Each row below is a small network's average activation on inputs in which a field has the value named, seen along a few directions.
Values that are neighbours, or in one group, have similar rows; names and order tell nothing.
(in the rows, 500 means zero)
Strong random noise was added to every row along 8 fixed directions; ignore it. To show where, here is one row again and again, with new noise each time:
[510 474 553 381 485 572 634 697 717 623 635 648 329 745 499 490 393 313
 572 534 453 538 500 381]
[484 492 423 483 510 612 451 422 480 407 513 552 657 494 316 634 514 476
 539 553 477 368 401 324]
[486 569 490 595 439 660 561 534 621 489 562 642 499 630 381 675 380 442
 539 632 505 487 473 297]
[433 650 571 501 530 341 513 566 561 626 476 452 460 612 506 442 523 508
 495 503 615 446 443 719]
[507 256 454 610 552 462 391 546 564 524 446 466 472 564 663 467 445 536
 552 495 607 606 521 368]
[523 612 546 556 499 461 556 534 519 525 550 487 401 542 494 410 494 487
 427 567 586 512 597 593]
[611 457 460 228 316 454 563 476 555 555 691 511 355 458 544 129 649 383
 335 553 407 488 500 521]
[394 251 352 375 645 539 406 609 476 396 379 526 679 536 596 733 408 616
 513 247 423 463 391 222]
[502 616 514 308 583 323 564 522 429 515 591 386 403 481 430 349 614 501
 410 465 534 398 510 687]
[493 454 575 291 740 519 439 562 476 536 474 527 666 611 302 426 607 248
 691 389 480 278 453 616]


Field DOR:
zana: [533 152 457 648 462 471 394 453 469 400 532 424 243 386 674 538 354 642
 496 689 516 778 597 265]
buka: [381 759 539 625 405 441 458 504 423 585 323 534 653 430 593 489 508 583
 313 408 465 534 567 799]
pesem: [512 268 468 491 686 665 567 561 490 324 571 456 572 497 453 757 405 570
 653 444 550 501 463 201]
zelom: [432 654 492 452 459 362 516 477 412 547 355 432 555 495 548 629 528 569
 421 358 413 473 422 638]
saz: [418 326 355 298 531 364 455 447 553 548 481 471 472 577 389 655 609 466
 751 419 347 465 242 363]
niz: [476 507 371 546 326 527 715 606 656 500 560 536 381 527 714 674 338 677
 409 370 399 675 462 319]
rodu: [658 503 641 580 558 531 494 533 518 548 515 530 454 512 525 143 569 260
 491 546 577 519 741 734]
linas: [591 378 566 527 792 678 484 458 335 427 597 449 585 488 241 635 519 305
 854 457 452 356 497 379]
bavu: [451 458 412 446 701 418 359 292 264 348 516 317 518 255 262 679 525 714
 626 536 585 475 409 380]
dupeb: [545 395 594 571 426 534 450 469 577 544 434 558 451 464 657 528 467 520
 591 649 508 604 525 456]
DOR is arranged as 4 separate groups.
Question: Which other values are in the same group as pesem? Give them in the order they are listed.
Answer: rodu
Question: Which other values are in the same group as bavu? Give them in the order they are listed.
Answer: zana, dupeb
Question: Which other values are in the same group as zelom? Give them in the order they are listed.
Answer: buka, saz

Field LIVEV:
gepa: [584 192 511 687 934 555 462 514 382 218 515 387 397 394 493 709 352 650
 716 633 745 623 734 249]
ros: [450 438 406 292 239 524 402 438 379 467 402 588 579 340 733 384 604 599
 231 314 265 525 515 454]
leku: [775 331 579 210 496 765 699 558 523 431 741 582 319 463 521  68 542 175
 466 466 337 561 793 463]
geg: [570 172 383 324 404 474 466 562 650 645 602 509 443 644 625 351 630 294
 569 441 405 549 253 319]
fise: [503 310 315 391 285 624 413 536 448 309 350 644 768 323 805 375 502 631
  90 286 293 538 581 365]
sifi: [559 397 426 407 618 256 441 412 478 606 603 277 415 499 368 385 657 437
 674 507 604 472 422 513]
pilus: [733 388 444 421 265 719 606 400 557 499 699 637 388 414 553 103 545 210
 405 590 246 500 738 360]
pev: [547 489 529 624 666 814 497 563 455 315 468 629 713 522 327 559 442 431
 521 460 516 369 622 435]
vop: [418 590 458 137 417 478 685 582 520 440 626 587 362 488 404 644 478 508
 399 387 230 527 409 397]
luvan: [518 132 466 647 309 586 210 445 537 614 343 563 597 436 848 440 401 560
 516 503 481 756 479 242]
LIVEV is arranged as 4 separate groups.
Question: Which other values are in the same group as leku? Give them in the order they are listed.
Answer: gepa
Question: Which other values are in the same group as ros? Give them in the order they are listed.
Answer: vop, luvan
Question: Which other values are in the same group as geg? Give them in the order they are listed.
Answer: sifi, pilus
